Each row below holds a small network's activations on one input, seen along a few directions.
In each table, some parts of the input vary, and every possible input appears once, in random order.
A made-up example of a description, with smaller parts first: one of 6 places along a line, together with either a single point or (one of 2 separate values, together with one of 5 places around a ring) or one of 11 places around a ring.
Shared parts are said once, and a part with two or three values counts as separate values.
In the rows, 128 means zero.

Other details of the inputs shift rows strongly along two fixed directions, in all tables alike. That doesn't count.
These rows show it; all are for the same input, with only those details redrawn:
[126 107 107 131  61 126 117 167 118 143 105 163 120]
[151 128 140 121 149 134 120 115 164 122 141 153 129]
[151 120 139 121 137 134 116 123 164 128 143 161 133]
[124 116 106 131  73 124 125 158 114 135 100 152 114]
[122 129 104 132  86 122 134 149 107 125  92 137 106]
[122 131 105 132  90 122 136 146 107 123  92 135 105]
[122 123 104 131  78 123 130 154 109 130  94 144 109]
[118 160 104 132 129 117 158 119  96  99  78 102  87]

Rows:
x1: [144 132 148 128 166 113 118 121 148 131 168 125 132]
x2: [ 98 107 126 130 107 142 145 134  84 122  99 101 132]
x3: [131 119 106 118  70 115 111 161 102 139 109 138 111]
x4: [158 108 133 121 127 138 115 137 177 142 157 155 139]
x5: [145 155 134 113 177 125 129 116 155 124 161 117 130]
x6: [122  86 142 113 130 159 104 141 153 131 154 153 177]
x7: [112 176 108 131 154 111 146 105  74 116  82  79  81]
x8: [132 186 161 126 224 121 166  63 132  88 126  90  98]
x9: [105 127 116 151 104 111 140 151 102 128 107 132 112]
x10: [129 141  96 124 104 114 146 145 106 124 101  96  98]
x11: [116 144  96 143 116 122 145 136  97 145  95 100  98]
x12: [ 99  89 101 104  65 121 135 150 101 140 108 144 155]
x13: [134 154 159 133 207 117 140  90 152 101 149 118 120]
x14: [101 128 104 112 135 118 160  90  83 121  79  88 121]
x15: [115 129 100 144  99 127 135 148 106 153  98 122 108]
x16: [137 154 147 126 190 131 126  88 146 125 130 128 117]
x17: [137 168 130 118 191 122 147 108 152 111 148  99 119]
x18: [144  73 147 107 132 160  98 129 165 130 154 152 172]
x19: [119 136 117 130  88 110 135 150  86 146 114 114 105]
x20: [138 141 135 126 164 134 134 124 168 127 156 137 135]
x21: [106 189 105 123 155 106 158 116  77  92  90  78  85]
x22: [124  96 114 134  44 121 118 185 115 178 134 152 130]
x23: [129 176 136 151 116 106 164 115  73 110  73  76 135]
x24: [141 104 137 115 160 165 114 100 153 101 152 131 156]
x25: [167  93 131 109  98 132  89 157 171 163 173 167 150]
x26: [112 112 106 144  69 129 113 160 104 165  98 160 118]
x27: [ 96  78 110 146  72 146 115 162  97 129 127 138 151]
x28: [138 135 138 135 170 114 136 122 151 127 160 110 127]
x29: [121 109 162 125 133 162 104 100 165 115 171 139 145]
x30: [165 160 163 140 177 128 119  86 146 128 124 113 171]
x31: [142 113 147 141 157 126 124 131 172 139 172 144 143]
x32: [138 116 145 124 132 138 105 141 175 143 165 186 154]
x33: [107 152 113 124 109 114 132 148  98 119 104 128 108]
x34: [125  79 143 111 136 120 127 111 148 134 158 143 170]
x35: [118  95 150 130 164 143 124 118 139 113 148 117 159]
x36: [114 120 120 145  81 124 141 156 104 148 111 143 115]
x37: [120 106 111 142  57 123 132 174 108 167 124 141 121]
x38: [135 169 151 117 206 128 138  91 158  97 144 127 123]
x39: [108 108 119 141  69 107 114 175  98 146 118 150 120]
x40: [130  89 140 115  98 165  85 124 172 116 161 155 149]
x41: [150  71 140  88 120 135 111 110 169 139 156 163 175]
x42: [150 134 142 119 161 129 104 111 150 152 156 135 131]
x43: [119 144 111 132 102 111 149 143  87 140 111  98 101]
x44: [123 122 135 128 182 165 120  85 133 112 137 113 145]
x45: [156 101 138 124 118 139 108 141 175 144 156 176 145]
x46: [ 92 101  97 131  74 155 121 159  91 119 112 135 147]
x47: [110 159 126 142 135 118 163 116  94 115  96 108  95]
x48: [140 117 149 129 144 115 105 133 146 138 167 147 138]
x49: [150 140 145 114 165 129 124 105 158 111 137 139 121]
x50: [116 176 104 132 151 115 170 104  91  85  71  84  78]
x51: [117 111 130 131  62 118 114 167 102 158 121 159 121]
x52: [123 161 128 162 113  97 155 132  75 106  79  81 141]
x53: [165 131 163 131 122 130 101 137 166 139 153 161 203]
x54: [143 106 140 140 139 124 118 143 166 149 174 147 145]
x55: [ 82 145 107 138 115 148 132 104  89  98  85  81  96]
x56: [117 184 109 121 156 106 163 103  81  80  72  72  72]
x57: [154  95 139 124 118 139  87 147 178 184 175 170 155]
x58: [173 162 155 129 164 121 132  94 144 100 117 103 164]
x59: [112 135  94 135  90 121 142 166 109 139 113 123 114]
x60: [119 142 125 129 106 112 135 137  89 135 114 116 104]
x61: [120 128 142 122 198 154 134  82 127 109 118  91 138]
x62: [153 186 135 108 218 115 152  71 133  84 128  70  95]
x63: [ 81 108 104 130  49 152 107 158 109 115 116 136 130]
x64: [134 174 145 124 209 123 134  76 130 111 122 103 103]
x65: [143 127 149 133 150 133 136 120 160 142 159 138 132]
x66: [153 157 126 122 187 126 152  97 152 104 134  94 108]
x67: [146 118 141 130 150 116 116 135 155 143 173 132 139]
x68: [153 115 134 122 136 133  98 132 157 169 162 147 141]
x69: [143 158 140 111 177 122 124 112 150 120 159 122 129]
x70: [ 99  88 114 137  63 154 123 154  87 136 117 136 143]
x71: [108 122 149 136 156 148 117  97 152  91 157 112 134]
x72: [105 145 103 139 103 122 148 154 104 124 100 130 111]
x73: [137 100 148 144 132 128 114 145 166 147 167 169 149]
x74: [101 103 116 112  88 116 158 120  84 133  98 113 134]
x75: [146  92 142 135 115 145  92 144 172 176 161 191 154]
What is each input in this table made of?
Answer: one of 5 separate values, together with either a single point or one of 4 places along a line or one of 10 places around a ring
Changing only the choice among 5 separate values turns x8 into x38. The same change can be made to x22. Which row results?
Answer: x17
Changing only the choice among 5 separate values turns x39 into x56. The same change can be made to x34. Which row results?
Answer: x41
Change only the place on the ring of 10 in x67. List by row number the other rows that result.
Answer: x1, x9, x13, x28, x31, x39, x48, x54, x73
Start at x34 and move only the place on the line of 4, one step at a time. The first step leads to x35. Which rows follow, in order?
Answer: x27, x71

Rows:
x76: [118 153 114 137 121 118 144 129  99 118  92 110 107]
x77: [114 120 141 124 163 152 138  85 119  90 121  92 159]
x78: [143 140 135 122 159 123 133 112 140 125 136 117 128]
x79: [145 107 133 121  98 131 103 143 145 153 140 164 145]
x80: [127  97 123 139  61 129 101 173 128 163 131 170 140]
x81: [115 141 118 139 115 120 141 140 106 126 113 115 111]
x82: [ 93 125  99 123 119 143 139 124 104 107 103 112  92]
x83: [135 130 136 132 142 127 123 126 139 137 142 134 131]
x84: [116 149 112 134 123 116 145 128  93 126 102  99 104]
x85: [132 114 132 127 122 123 121 138 137 148 143 144 135]
x86: [122  99 125 138  71 127 108 171 125 162 136 166 137]
x87: [111  96 122 117 121 152 113 130 146 126 147 154 121]
x88: [130 149 139 135 162 123 138 111 132 115 129 118 117]
x89: [155 115 157 118 167 131 114 112 176 142 173 154 151]
x90: [120 150 114 134 113 120 137 132  99 122  94 113 109]
x91: [119 148 112 134 112 118 143 131 100 121  92 114 110]
x92: [139 146 134 124 158 123 140 109 137 114 128 119 122]
x93: [133 155 138 131 167 126 136 106 130 117 130 109 117]
x94: [116 143 106 137  94 118 137 148  94 125  91 117 110]
x95: [139 141 136 123 160 124 130 109 136 130 136 116 125]
x96: [124 145 109 130 113 117 143 132 101 120  95 110 110]
x97: [121 142 110 130 115 116 146 131  97 126  94 110 108]
x98: [113 130 122 113 162 151 129  98 137 102 132 117 105]
x99: [129  93 114 130  36 129  96 181 119 168 119 176 143]
x100: [111 147 115 139 127 115 148 133  95 123 105 105 104]
x101: [113 118 143 122 157 152 133  85 117  96 119  97 160]
x102: [106  76 106 118  63 152 100 167 135 140 141 168 128]
x103: [128  99 122 137  64 129 102 176 128 163 136 165 141]
x104: [129  92 118 127  62 123 110 173 127 165 133 162 142]
x105: [114 140 107 135  91 117 142 147  96 124  93 119 110]
x106: [163 120 156 113 164 136 108 108 176 141 166 154 152]
x107: [151 114 156 124 159 133 111 121 177 145 181 154 152]
x108: [129  82 166 119 155 161 107  97 162 119 166 146 191]
x109: [142 150 132 122 166 123 141 106 133 115 125 109 121]
x110: [134 101 142 109 165 162 103 107 184 119 177 155 136]
x111: [124  88 114 133  45 123 104 187 121 169 137 165 143]
x112: [115 151 115 138 122 116 146 135 101 115 107 102 107]
x113: [143 118 143 126 128 130 113 132 154 140 147 159 144]
x114: [135 152 134 131 168 124 138 110 132 117 134 107 120]
x115: [161 121 155 115 160 133 110 113 180 130 170 154 154]
x116: [160 116 161 126 155 139  98 122 185 141 179 164 156]
x117: [114 147 112 137 125 115 148 129  95 127 102 101 104]
x118: [120 145 109 132 113 116 145 130  97 122  91 111 107]
x119: [109 119 142 125 162 150 143  86 118  88 121  93 157]
x120: [117 142 106 133  91 115 140 148  96 120  94 116 113]
x121: [133 151 135 130 167 122 140 112 134 113 138 107 121]
x122: [151 117 156 126 159 135 109 123 177 142 180 156 152]
x123: [158 119 154 119 167 133 110 115 177 143 175 147 151]
x124: [133 148 129 129 142 122 135 122 129 113 123 119 122]
x125: [157 115 157 119 157 134 109 114 177 139 169 164 152]
x126: [141 143 136 121 164 123 141 108 140 118 134 118 124]
x127: [128 100 121 134  59 128 105 175 130 158 130 171 142]
x128: [131  86 112 126  41 123 104 185 123 166 128 170 146]
x129: [117 148 111 136 125 115 147 132  97 124 105  98 106]
x130: [115 148 112 136 117 118 141 134  93 127 101 104 106]
x131: [130 137 126 129 143 120 137 121 124 132 125 116 120]
x132: [153 124 160 128 163 136 110 117 180 133 174 155 149]
x133: [138 149 133 121 164 121 139 103 128 120 124 106 119]
x134: [118 147 116 138 115 117 141 138 104 115 106 109 110]
x135: [109 135 122 116 173 149 141  96 139  91 134 110 100]
x136: [132 153 138 131 165 123 139 108 133 113 125 119 119]
x137: [121 145 111 128 122 111 150 131 100 118 103  99 110]
x138: [118 149 116 138 114 120 137 133  98 122  98 110 106]
x139: [123  84 112 132  44 123 105 187 121 174 133 168 142]
x140: [120  80 149 123 121 159 108 113 140 125 144 142 185]
x141: [141 152 134 126 157 126 135 110 137 113 125 118 124]
x142: [136 143 135 123 162 121 142 108 132 120 127 119 121]
x143: [101 101 125 127 106 146 132 120 100 104 109 106 161]
x144: [129 146 136 131 169 120 143 108 130 122 135 111 117]
x145: [137 148 134 124 168 120 143 103 132 120 126 108 120]
x146: [112 148 113 141 116 118 144 136  96 125  99 107 104]
x147: [114 134 104 132  97 111 143 149  93 130 102 107 111]
Changing only one part turns x119 into x77. The same change can be made to x92. Which row results?
Answer: x96
What is each input in this table made of?
Answer: one of 6 places around a ring, together with either one of 2 separate values or one of 10 places around a ring
Start at x102 and move only the place on the ring of 6, one step at a time. The first step leads to x110. Which rows follow, in order?
Answer: x98, x82, x87, x135
Change only the choice among 2 separate values in x101. List by row number the other rows that result.
Answer: x98
Start at x86 and move only the place on the ring of 10, one step at a time. The first step leads to x88. Which rows follow, in order?
Answer: x136, x113, x125, x142, x89, x85, x144, x100

Rows:
x148: [123  89 143 141  93 135 105 160 138 155 158 155 169]
x149: [119  99 109 120  67 118 126 154  94 147 104 129 143]
x150: [158 100 157 113 146 147 103 113 181 139 164 162 176]
x151: [149 139 154 132 167 129 116 114 166 129 161 152 131]
x152: [124 126 112 134 103 116 129 148 108 149 120 127 114]
x153: [127 133 144 136 151 135 128 108 132 113 130 125 141]
x154: [130 168 147 125 229 128 162  58 127  86 129  62 122]
x155: [106 120 104 118 117 142 127 140 128 126 127 134  88]
x156: [129 146 139 140 159 119 130 126 134 131 148 124 124]
x157: [119 128 113 141  75 128 132 147  97 118  85 124 134]
x158: [126 123 103 129  67 116 124 166 110 149 104 146 116]
x159: [130 170 116 136 120 112 136 130 107 109  97 118 102]
x160: [168 108 152 106 151 125 107 124 181 161 177 162 153]
x161: [ 83 143  99 122 145 143 166 105  89  81  88  72  82]
What is each input in this table made of?
Answer: one of 2 separate values, together with either a single point or one of 6 places around a ring
Which other rows agree with x161 in the choice among 2 separate values? List them by row number.
Answer: x148, x149, x150, x153, x154, x157

Rows:
x162: [118  92 125 134  88 175  98 154 161 123 144 166 144]
x163: [ 91 129 114 160 131 116 157 131  70 128  97  66 117]
x164: [131 164 158 132 199 122 124 104 167 142 174 138 109]
x165: [134 181 112 143 104 109 147 126  86  92  76  87 132]
x166: [ 83 108  86 109 109 121 148 146  82 105 121  90  96]
x167: [152  95 180 157 165 143  90 129 185 160 199 159 183]
x168: [147 181 115 107 209 112 171  60 137  88  91 101  61]
x169: [171  98 142 104 135 121  93 151 207 156 212 183 117]
x170: [127 114 126 170  84 119 105 181 113 170 138 152 147]
x171: [191 154 137 106 155 104 126 107 171 136 144 121 135]
x172: [125 180 113 124 117 113 134 123  75 123  59 103  94]
x173: [ 82  63  70 108  26 135 128 161  69 144  67 152 120]
x174: [123 122 115 121  86 115 104 184 140 139 149 166 106]
x175: [146  86 170 122 147 164  89 101 199 119 162 199 170]
x176: [108 162  98 139 121 100 160 136  91 151 111  97  52]
x177: [152 163 152 145 206 109 127 118 155 147 156 118 127]
x178: [156 151 163 131 166 132 124  87 157  92 136 104 174]
x179: [156 103 177 126 127 161  78 112 163 139 152 167 178]
x180: [151 133 157 115 169 133 130  80 154  97 140  94 177]
x181: [137 126 164 128 175 121 159  97 139 112 143 109 168]
x182: [109 152 132 155 114 105 176 133  76 103  80  90 134]
x183: [131  71 159 112 139 151  92 135 191 124 209 165 159]
x184: [ 86 136 109 144 100 124 143 151  89  85 108  97  93]
x185: [ 97 109  92 146  21 120 110 209  89 129 117 157 106]
x186: [126  79 124 114  90 115 140 155 109 160 134 140 175]
x187: [148  98  96 112  71 144 105 173 165 164 144 176 103]
x188: [124 122 108 141  27  87 138 209  85 173  87 162 137]
x189: [103  88 112 128  29 143 107 157  66 149  76 131 142]
x190: [110 156  98 123 108 113 142 129  99 112  59 141  84]
x191: [134  83 147 111 152 183  99 113 199 118 181 159 160]
x192: [136 112 167 145 137 146  87 137 182 163 206 189 154]
x193: [161 160 170 141 182 113 148 106 153 112 151 135 164]
x194: [144  63 150 124 158 138  94 134 169 184 203 152 185]
x195: [103 125  74 128  37 137 116 196 105 143  85 156  94]
x196: [ 87 109  72 108 106 155 148 133  93 108  97  95 104]
x197: [174 116 176 124 135 155  69 117 177 147 167 189 179]
x198: [189 117 157 116 143 100 131 137 182 172 174 170 152]
x199: [124 112 150 111 184 153 134  66 159  90 126 134 137]
x200: [ 88 149 124 120 209 129 166  74 103 113 141  65  98]
x201: [173 114 130 107  92 126  93 141 143 178 131 167 124]
x202: [105  83  93 107  43 138 112 153  59 159  81 124 139]
x203: [126 157  91 153 119  84 161 154  75 159  91  80  69]
x204: [ 91 176 146 155 199 132 161  80 109  92 129  73  94]
x205: [122 184 127 133 193 131 160  67 117  61  82 108  93]
x206: [119 201 114 136 206 152 164  80 127  52 103  77  84]
x207: [ 66  78 105 149  28 134 120 181  78 170 119 138 120]
x208: [132 171 118 101 204 114 173  56 101  74 100  33 138]
x209: [155 217 131 119 198  98 160  80 123  82  92  67 116]
Changing only one part turns x202 into x172. The same change can be made to x173. Which row results?
Answer: x190
What is each input in this table made of?
Answer: one of 6 places along a line, together with one of 8 places around a ring
Change only the place on the ring of 8 in x206. List by row number the other rows that result.
Answer: x165, x170, x185, x192, x193, x197, x205
Change only the place on the line of 6 in x206. List by row number the other rows that result.
Answer: x162, x187, x191, x195, x196
